Each row below holds a small network's activations on one record, seen along a few directions.
After each row come some of the record's fields: Tuno, Zevo, Zage, Vem, Duv.
A field that a record lacks is left out.
Other fields move the rows too, some of them a lot.
[-10   9  -3   8 -12 -12  15 -17   9 -18  21  -1  -1  29   0  -3 -12  23
 -22  -3 -15   3] : {Tuno: w3, Zevo: c2, Zage: e2, Vem: y2, Duv: p3}
[ 31 -22   7 -18  -1  34 -24  14 -27   6  -8  30   2 -68  17  38   1 -15
  11  11   5 -14] : {Tuno: w3, Zevo: c1, Zage: e2, Vem: y2, Duv: p5}
[  7  -4  22  18 -15   3  51   4  -4 -33  18   8 -10  40 -24   3 -27  20
  24  -8   2  34] : {Tuno: w1, Zevo: c2, Zage: e2, Vem: y2, Duv: p5}
[ -4 -14   8  10  -4   2   7   0   0   3  -7   4  -3 -40   6  15  -1   7
  -5   7  18  11] : {Tuno: w3, Zevo: c2, Zage: e2, Vem: y2, Duv: p5}
[  1 -13 -13  -6   6  22 -19  24   4  -5   4   7   8 -40  14  29   3  -5
  -1   0   6  -7] : {Tuno: w3, Zevo: c2, Zage: e2, Vem: y2, Duv: p5}
[ 18   2  28  -9 -12  13  16   1 -20   9 -11   8  -3   3   4   6   6 -21
  20  13   3   9] : {Tuno: w2, Duv: p3}
[ -5   4   2   7 -18  -5  -4   1   7  -4   6  -7   6  13  14  15 -14  12
  -7   5   2  -7] : {Tuno: w2, Zevo: c2, Zage: e2, Vem: y2, Duv: p3}
[ 43  -9  26 -17 -10  34  -2  18 -25  15 -26  25   8 -52  12  21  -1 -35
  29  18  11   2] : {Tuno: w2, Duv: p5}
[-20   8  16  17 -12  -9  40 -16  -8 -11  12   0  -7  57 -13 -20  -5  -6
  12  -4 -11  20] : {Tuno: w1, Duv: p3}
[-24  13 -55 -22  28  12 -67  -2   2  25 -18  -1  16 -33  25   1  20 -21
 -22   9  -7 -35] : {Tuno: w4, Duv: p3}
[ 15  -6 -27 -26  18  34 -53  13  -9  20 -18  14  19 -79  26  14   9 -37
  -7  15   9 -29] : {Tuno: w3, Duv: p5}
[ 48 -17  31  -7 -12  20  11  19 -23  -1  -6   9 -15 -48 -10  24   5 -20
  46  24   8  10] : {Tuno: w1, Zevo: c2, Zage: e2, Vem: y1, Duv: p5}
[-40  14 -43   1  29 -31 -65   4  17  11  14 -27  21  23  19 -13  18  13
 -40   0  -5 -34] : {Tuno: w2, Zevo: c1, Zage: e2, Vem: y1, Duv: p4}
[ -4  -5 -35 -20  20  27 -54  12 -10  14 -26   3  15 -69  15   9  10 -30
  -7  15   7 -23] : {Tuno: w1, Duv: p5}
[ 23   4  -7  12  -2  12  -5   2   4   1 -14  11  10 -13   3   0  -6 -11
   1  -2  -1  -2] : {Tuno: w4, Duv: p5}
[  5  10   0  13  -3  -1   3   2   4 -10 -13  13   8   9  -3  -8 -10  -6
   1  -7  -5   7] : {Tuno: w4, Duv: p5}
[-20   9   1  11  -5  -4  -3  -5   8  -9  12 -18  -5  35  -6  -9 -22  32
 -15 -11 -14  11] : {Tuno: w1, Zevo: c2, Zage: e1, Vem: y2, Duv: p3}
[ 38 -12  34  -4 -13  28  15   6 -22   5 -12  19   2 -31   1  12  -6 -30
  28   9  10  12] : {Tuno: w3, Duv: p5}
[-20  11  14  19  -5 -15  19 -14  10 -11  30 -11  -6  69 -30   0   6  29
 -16  -8  -1   6] : {Tuno: w3, Zevo: c2, Zage: e2, Vem: y2, Duv: p4}
[-21  17 -11   6   4 -14  -3 -18  18 -15   8  -8   6  39   1 -22   1   2
 -25 -17  -4  -3] : {Tuno: w3, Duv: p3}
[ -5 -15 -30 -20  27  26 -37  22   0   6 -17  11  13 -68  19  15  19   6
  -7   2  17 -30] : {Tuno: w3, Zevo: c1, Zage: e1, Vem: y2, Duv: p5}
[ 25  -8  53  17 -27  13  60   6 -25 -16  -7  11 -12  15 -23   1 -13 -20
  40   6   1  37] : {Tuno: w1, Duv: p5}
[  3  -3  45   8 -22  -8  61  -3  -5 -29  12  -6 -10  51 -18   7 -18  25
   7  -4  -8  31] : {Tuno: w3, Zevo: c2, Zage: e2, Vem: y2, Duv: p3}
[ 17  -4  14 -13 -11   2   4   8 -27   9  10  -4  -4 -23 -11  12  14  -8
  21  11   0 -15] : {Tuno: w3, Zevo: c2, Zage: e1, Vem: y1, Duv: p3}
[ 32  -4 -18 -23  11  34 -44  12 -14  25 -23  21  18 -80  33  21   9 -36
   0  17   9 -26] : {Tuno: w2, Duv: p5}
[-20   9 -31   4  11   5 -30   3  13  -7  -4   2  14 -10   5 -16  -3  -9
 -21  -8  -7  -8] : {Tuno: w1, Duv: p5}
[  2  -7   2  -5 -18  -6  17 -17   1 -19  10  13  -7  32  -2   3  -5  25
  -4 -11  -2   8] : {Tuno: w3, Zevo: c2, Zage: e2, Vem: y2, Duv: p3}
[ -8   9  14  -1  -7  -4  12  -4   2 -16  -6 -15  -5  25 -12 -10   6  -4
 -10  -5   4  10] : {Tuno: w3, Duv: p3}
[-53  21 -36   6  12 -30 -10 -26  30 -10  13 -29   5  75  -5 -35  16  16
 -51 -14 -12 -13] : {Tuno: w3, Duv: p4}
[ 23   0   3   4 -12  -8   8   6  10   6  15   7  -5 -26  12  -1  -8  -6
   1  11   1  15] : {Tuno: w3, Zevo: c2, Zage: e2, Vem: y1, Duv: p5}
[ 55 -30  36 -15 -24  19  19  30 -26   1 -11  18  -6 -53   0  37   5 -28
  50  24   6   3] : {Tuno: w2, Zevo: c2, Zage: e2, Vem: y1, Duv: p5}
[-15  23   7  11  -6 -15  13 -10   9 -18  -8  -8  -4  47 -12 -17  -2   4
  -6 -11  -7  13] : {Tuno: w4, Duv: p3}
[-17  -9 -26  -8   0   1 -11   2   5 -10   0  20   9 -19   0  -1 -11  18
 -15  -6 -12 -13] : {Tuno: w1, Zevo: c2, Zage: e1, Vem: y2, Duv: p5}
[ 32  -5  34  15 -12  13  35  -7 -20  -8  -5  16  -6   2  -8   1 -13 -20
  27   1  -1  23] : {Tuno: w1, Duv: p5}
[  7   4  35  22 -17  -7  44  -5  -5 -28  -8   3  -7  35 -28 -15 -15  -2
  15  -7   2  32] : {Tuno: w1, Duv: p5}
[-39  19 -26   4  10 -23 -19 -14  36  -5  24 -18   7  26  -4 -32  -5  21
 -18 -18 -27 -19] : {Tuno: w1, Zevo: c2, Zage: e1, Vem: y1, Duv: p3}
[ 16  -6  -7   0   5  16 -17   5   1   2 -10   9  18 -28   4  -1  -2 -18
 -10  -2   4  -7] : {Tuno: w3, Duv: p5}
[ 24 -10  66  12 -15  13  72  -2 -22 -11  20  16 -22  39 -23  18  -9   2
  48  13  18  35] : {Tuno: w3, Zevo: c1, Zage: e2, Vem: y2, Duv: p3}
[ 17   6  11   8 -10   7  14   5  -4 -12 -23   2  -2  -5  -7   0  -2  -7
   9   6   6  11] : {Tuno: w4, Duv: p5}
[ 18  -4   6  29  -7  -4  26 -15   2 -14   1   7   3  17 -12 -13 -13  -2
   2  -7   1  13] : {Tuno: w1, Duv: p5}
[ 28  -7 -20 -25  12  38 -46   8 -14  20 -22   9  10 -81  26  20   9 -35
  -2  16  16 -23] : {Tuno: w3, Duv: p5}
[ -6  14  54  24 -12 -24  74  -7  10 -22  17 -22 -18  68 -42 -26 -13  26
  29 -12  -8  40] : {Tuno: w1, Zevo: c2, Zage: e1, Vem: y1, Duv: p3}
[ -6   4   3   8  -4   4  29  -3  10 -13  14 -11 -13  24 -12   9   4  15
   4   1  15   8] : {Tuno: w3, Zevo: c2, Zage: e2, Vem: y2, Duv: p3}
[ 30 -14  30  -3 -21  22  16  19 -11 -10   0  25   3 -20  -7  22 -12   4
  26   5   8  -7] : {Tuno: w2, Zevo: c2, Zage: e1, Vem: y2, Duv: p5}
[ 21   0  12  -7  -5  13  -5  17 -10  -2 -22  12  10 -30   0   6   2 -19
   7   9  12   3] : {Tuno: w2, Duv: p5}
[  4   9   4  -4  -3  -9   0  13   8   1  13 -10   6   7   5  -9   6  12
   2 -14 -16  -8] : {Tuno: w2, Zevo: c2, Zage: e1, Vem: y1, Duv: p3}
[-44  17 -46   0  15 -14 -30 -15  27 -10  12  -8  18  28  16 -27   5   0
 -42 -16  -6 -23] : {Tuno: w3, Duv: p3}
[ 40 -11   2 -16   3  33 -22  20 -27  20 -41  12   6 -71   3  24   8 -32
  21  26  14  -7] : {Tuno: w4, Duv: p5}
[ -8  13  -8   0   6   5  10   1  10  -1  23   7  -7  21  -8 -10   2  30
 -17 -11  -1   5] : {Tuno: w3, Zevo: c2, Zage: e1, Vem: y2, Duv: p3}
[ 24 -13 -21 -19   2  10 -36   3 -18  18 -19  -2   4 -67  22  15 -11 -14
  13   4   3 -17] : {Tuno: w1, Zevo: c2, Zage: e1, Vem: y1, Duv: p5}
[-20  20  12  22 -11 -20  31 -22  12 -28  11 -10 -11  71 -19 -32  -8  11
  -9 -18 -12  23] : {Tuno: w1, Duv: p3}
[ -6   2   9  -6   0   6   6  -4 -15   3  -1  -3  -1   5   0  -2  11 -21
   0   6   0   3] : {Tuno: w3, Duv: p3}
[ 26 -18 -30 -12  26  18 -44  40  -5  35 -21   5  21 -79  19  12  12 -15
  -4  21  26 -25] : {Tuno: w2, Zevo: c1, Zage: e1, Vem: y1, Duv: p5}
[  7   5  -4   5   9  -2   8  19  11  -3   9  13   0 -10  -6   0  -3  -1
  12 -10  -6  -1] : {Tuno: w4, Zevo: c2, Zage: e1, Vem: y1, Duv: p5}
[-62   4 -36   4  11 -28  -8 -17  29 -13  20 -17   3  60 -15 -20   2  40
 -45  -8 -31 -28] : {Tuno: w1, Zevo: c2, Zage: e1, Vem: y2, Duv: p4}

Which values does each new row have?
[-38  27  -4  24  -4 -37  26 -27  21 -18   5 -24  -8 107 -22 -34   5  24
 -26 -16 -21  12] : {Tuno: w4, Duv: p4}
[ 35 -15  21 -15   2  32  -6  13 -35  18 -19  16   2 -63   5  22   9 -38
  17  23  10   0] : {Tuno: w3, Duv: p5}
[ -7 -11 -15 -24   2  15 -32  -2 -13  25  -4  -3   7 -38  23  27  -2  -1
 -15   6  -1  -5] : {Tuno: w3, Zevo: c2, Zage: e2, Vem: y2, Duv: p3}
[ 17  -9  19   2 -10  11  24 -13 -17  10   1  -1  -1  11  -5  -2   5 -16
  10  10   3   9] : {Tuno: w3, Duv: p3}
[ 15 -11  14 -21   6  23  16   1 -18  23  -6   8   2 -16   2  16  -1   8
  14   3   0  13] : {Tuno: w3, Zevo: c2, Zage: e1, Vem: y2, Duv: p3}
[ 24  -3  22   5  -9  -4  44   4  -6 -17   6  -1  -5  13 -19 -12 -15  14
  36  -6   4  26] : {Tuno: w1, Zevo: c2, Zage: e1, Vem: y1, Duv: p5}
[-24  10  -8   9  -9 -22   6 -21   8   0  17 -10   0  40 -16  10  11  28
 -30 -14  -3  -4] : {Tuno: w3, Zevo: c2, Zage: e2, Vem: y2, Duv: p4}
[  8 -10  10  -5  -1  18   1  10 -17   3  -5  17  13 -29   4   3  -2 -29
  13   7   8   2] : {Tuno: w3, Duv: p5}
[  3  10   2  -3 -17 -26  25  -4   4 -13  13  -9   2  36  -2  -4   0  15
   7 -20  -9  19] : {Tuno: w2, Zevo: c2, Zage: e2, Vem: y1, Duv: p3}
[ 16  -5  -4  -8  12  17 -19  -5 -18   6 -22  10   5 -44   4   7   1 -23
  11  11  10  -7] : {Tuno: w1, Duv: p5}
[  1   7 -12   1   0   9 -15  13   4  -6 -21   3   7 -18  -2  -2   4 -11
  -3   6   3  -2] : {Tuno: w4, Duv: p5}
[  0  10   1  -4   3   7   2 -19 -10   3  -7  -5  -9  11   3  -5   3 -14
   3   2  -4   2] : {Tuno: w1, Duv: p3}
[ 24  -2  19   4  -7   8  14  -2  -5 -12 -10   6   1  -7  -3  -1  -6 -12
   7  -1  11   8] : {Tuno: w3, Duv: p5}
[ 35 -30   5  -2  -1  16 -13  16 -28  18  -5  11  -5 -50   6  24  -6 -29
  28  13  -5 -12] : {Tuno: w1, Zevo: c2, Zage: e1, Vem: y1, Duv: p5}
[ 17  -2  53   3 -25   6  46   6 -27   2 -10   7  -8  19 -14   7   4 -19
  29  15   4  26] : {Tuno: w2, Duv: p3}
[  7 -20  22  13  -8  15  35   6 -26  -1 -10   9 -12 -18   2  21 -16   1
  28  -3  11  21] : {Tuno: w1, Zevo: c2, Zage: e1, Vem: y2, Duv: p5}
[-11 -12  12  16  -8   4  13  -3   3 -19   2   7   0  10 -15  -3  -2  22
  22  -3   9  28] : {Tuno: w1, Zevo: c2, Zage: e2, Vem: y2, Duv: p5}
[-43  17 -49  -4  17 -12 -35 -16  26  -9   7 -12  18  20  16 -26   9   0
 -42 -13  -2 -24] : {Tuno: w3, Duv: p3}
[ 35 -28  25  -3 -18  16  12   6 -31   4 -10  10  -7 -30  -7  11   5 -12
  59  18   6  14] : {Tuno: w1, Zevo: c2, Zage: e2, Vem: y1, Duv: p5}
[ -6  -7 -24 -10  17  13 -29   3 -13   4 -20   7  14 -47   6   2   6 -26
   0  13   8 -13] : {Tuno: w1, Duv: p5}
[ -3   6  36   8  -8 -20  50 -11  17 -17   8 -20 -14  43 -30 -14 -14  18
  25  -8  -8  16] : {Tuno: w1, Zevo: c2, Zage: e1, Vem: y1, Duv: p3}
[-29   7 -43  -3  17  -5 -37  -7  20   0   0 -15  19   7   4 -18  14  -4
 -41  -6   1 -23] : {Tuno: w3, Duv: p3}
[ 19 -17   8  -3  -3  23  -1  11 -20   9  -9  16  15 -38   1   5   2 -31
  14  14  11   1] : {Tuno: w3, Duv: p5}
[ 19  -1   4   3   5   2 -16  13  17  -2   1  12  -6 -20   3   7   2  -3
  18  -3  -9   5] : {Tuno: w4, Zevo: c2, Zage: e2, Vem: y1, Duv: p5}
[ 34 -19  -4 -13   5   9 -23   3  -8   6  -6  13  -1 -58   7  19  -5 -19
  18  14 -10 -13] : {Tuno: w1, Zevo: c2, Zage: e2, Vem: y1, Duv: p5}
[-15  18  -9   2   3 -12  -7  -9  14  -8  -3   2  11  29   8 -14   2  -2
 -17  -9  -1  -7] : {Tuno: w2, Duv: p3}
[ 20 -11  63  35 -35   5  78 -10 -28 -15   9  16 -11  11 -19   6 -17  13
  41  -5  -9  30] : {Tuno: w1, Zevo: c2, Zage: e1, Vem: y2, Duv: p5}
